[[ 4.08 -2.32 -1.88  0.21  1.61  3.55  2.95 -3.30 -1.89  0.11 -1.17]
 [-1.19  2.08 -3.57  0.79 -0.25  7.37  5.43 -0.04 -1.63  1.70 -1.72]
 [ 3.97 -2.34 -1.58  0.09  1.51  3.04  2.51 -3.21 -1.72  0.03 -0.99]
 [-4.16  5.42  1.07  1.70 -0.65  2.13  1.63  5.18  2.43  2.35  1.50]
 [-2.18  1.21  3.63 -0.05 -0.65 -6.04 -4.56  3.08  2.69 -0.53  2.13]
 [-1.84  2.95 -2.77  1.12 -0.27  6.74  4.98  1.12 -0.84  1.96 -1.13]
 [ 2.84 -1.76  3.75 -0.08  1.28 -5.29 -3.70 -0.06  1.88 -0.78  2.20]
 [-2.50  3.79 -2.24  1.38 -0.36  6.47  4.83  2.11 -0.22  2.27 -0.68]
 [-1.64  2.40 -3.33  0.86 -0.36  6.99  5.11  0.41 -1.39  1.69 -1.59]] --> -1.72

[[-2.54 -2.44  0.58  0.92  0.43  0.60]
 [-2.93 -0.88 -0.35 -0.33  2.45  2.20]
 [ 1.73 -0.66 -1.68  1.77  2.55  5.50]
 [-2.69 -0.45 -0.29  1.44 -0.71  0.27]
 [ 1.37 -3.19 -6.50  5.70 -3.83 -1.21]
 [-1.56  0.56  1.77 -1.47  3.15  5.17]
 [-1.71 -6.20 -4.06  5.53 -6.13 -4.94]
 [-3.88 -3.41 -2.06  2.20 -2.80 -3.53]] --> 2.20

[[ 0.03  0.14 -0.01  3.83 -1.05 -1.09  1.13 -1.05  0.00  0.39  1.23  1.76
   3.42]
 [-1.05 -0.14 -0.86  1.28  4.16 -0.51  2.63  0.21 -0.78 -1.59 -1.97 -1.64
   3.70]
 [ 1.24 -0.36  0.27 -5.80  1.24  0.54 -0.50  0.22  0.50  1.15 -2.71 -1.43
  -2.91]
 [ 0.24  0.48  0.06  0.78  6.81 -0.48  0.48  0.35  0.49  0.82  0.32 -0.42
   5.27]
 [ 1.77  0.01 -2.27  1.79  0.07  0.78  0.52 -0.98 -0.32  0.48 -0.14 -0.12
   1.77]] --> 3.70

[[ 4.27 -2.90  4.03  2.74  4.22 -5.89 -4.74 -2.85  2.83  5.91  3.58 -4.66
  -2.09  3.88 -2.84]
 [-4.16  4.18 -4.09 -0.96 -4.26  0.70  5.48  4.05 -3.79 -1.18 -3.81  0.95
  -1.87 -3.89  4.19]
 [ 3.93 -3.21  3.71  0.69  3.67 -4.85 -5.55 -3.46  3.39  5.86  3.61 -4.93
  -2.64  3.50 -3.13]
 [ 4.06 -3.24  4.13 -2.11  3.82  5.47 -4.95 -3.29  4.35 -5.58  4.04  2.36
   3.57  3.99 -3.71]
 [-2.72  3.24 -2.73  3.01 -2.34 -5.13  4.31  3.15 -3.55  5.69 -2.95 -3.43
  -4.25 -2.72  3.60]
 [ 4.56 -2.72  4.62 -1.10  4.52  5.85 -3.63 -2.74  4.89 -6.15  4.17  4.29
   4.70  4.29 -3.48]
 [ 4.35 -3.64  4.17  2.36  4.30 -4.27 -5.22 -3.81  3.71  4.74  3.83 -3.13
  -0.54  4.00 -3.80]
 [-4.56  2.62 -4.27 -2.93 -4.48  4.63  4.24  2.51 -3.95 -5.34 -4.16  3.83
   2.17 -4.13  2.52]
 [-2.80  3.73 -2.66  3.23 -2.28 -5.60  4.78  3.78 -3.81  5.94 -2.86 -3.83
  -3.60 -2.67  3.99]] --> 4.19

[[ 0.02  3.93  0.59  1.35  5.18  3.00  7.22 -1.88 -1.22 -1.98 -2.02]
 [ 0.60  4.00 -0.60  1.02  5.57  2.43  7.64 -1.29 -1.35 -2.85 -2.00]
 [ 0.56  4.04 -0.50  1.03  5.57  2.46  7.66 -1.36 -1.37 -2.83 -1.99]
 [ 1.38 -1.98 -0.50  0.02  2.85  0.05  0.15  3.88 -1.13 -0.11  2.05]
 [ 1.48 -1.45 -0.47 -0.36  3.15  0.08  1.07  3.36 -1.13 -0.62  1.36]
 [ 1.45 -1.60 -0.46 -0.30  3.07  0.06  0.85  3.51 -1.12 -0.52  1.49]
 [ 1.17  3.05 -1.38  0.38  5.43  1.51  6.84 -0.08 -1.38 -3.10 -1.57]
 [ 1.54 -0.73 -0.67 -0.47  3.57  0.21  2.14  2.77 -1.16 -1.16  0.66]] --> -2.00

[[ 3.72  2.58  3.90 -5.13  4.47  5.23  6.17  6.06  1.09 -5.20  6.02]
 [ 0.55  4.70  0.52  3.46  5.46  3.17 -5.88  0.50 -0.64 -0.57  3.87]
 [ 0.52  3.15 -1.87 -5.93  2.13  0.30 -3.32 -0.38 -0.30 -1.93 -0.61]
 [-2.63 -0.63  3.92 -1.55 -5.99  5.16 -3.21 -3.82 -2.07  4.91  4.54]
 [ 4.43  2.31 -1.11  5.87 -5.84 -2.12 -4.66 -1.69 -4.78  2.70  5.66]
 [ 3.48  1.58 -3.66 -3.89 -3.55  1.20  2.26  6.11  2.51 -3.34 -4.51]
 [-0.02 -2.86  0.42  2.44 -3.30 -5.88  4.06  2.95  0.92  3.26 -2.01]
 [-3.44 -1.32 -2.05  1.70  5.03  4.93 -5.88  0.70 -2.39 -5.06  5.52]
 [ 1.65  3.93  0.42 -4.63 -4.17 -2.05 -5.35  3.52  3.23 -4.54 -3.07]] --> 3.87

[[-1.54 -1.00 -2.40 -0.95 -0.42  2.11  6.52 -1.27  4.43  6.79 -1.71 -0.63
  -1.35  3.19  5.80 -3.38]
 [-0.50 -1.30 -1.36  0.37 -1.30 -6.19 -1.69 -0.60 -2.76 -5.52 -0.71 -0.83
  -1.54 -4.66 -3.45  0.44]
 [ 3.14  3.60  4.67  2.30  3.32  2.39 -3.75  3.75 -2.55 -3.44  3.63  2.41
   4.12  1.35 -2.77  6.09]
 [-3.10 -2.58 -3.07 -0.90 -2.80 -4.80 -0.27 -3.45 -1.98 -2.75 -2.71 -1.76
  -4.56 -3.95 -0.62 -3.69]
 [-3.23 -4.32 -4.75 -1.86 -3.66 -2.23  2.61 -4.88  2.57  3.19 -4.06 -2.86
  -4.75 -0.74  2.79 -6.86]
 [ 2.62  3.27  2.68  2.68  1.95 -4.04 -5.00  2.31 -5.46 -6.92  3.66  2.67
   2.02 -4.32 -6.19  3.97]
 [-1.92 -2.51 -1.49 -4.30 -3.09  4.54  3.28 -1.91  3.55  4.63 -3.48 -2.41
  -1.83  4.05  3.20 -2.61]
 [ 0.94  1.94  1.78 -0.30  1.77  5.55  2.94  0.62  3.09  7.01  1.36  0.53
   1.27  5.08  3.69 -0.10]] --> 0.44
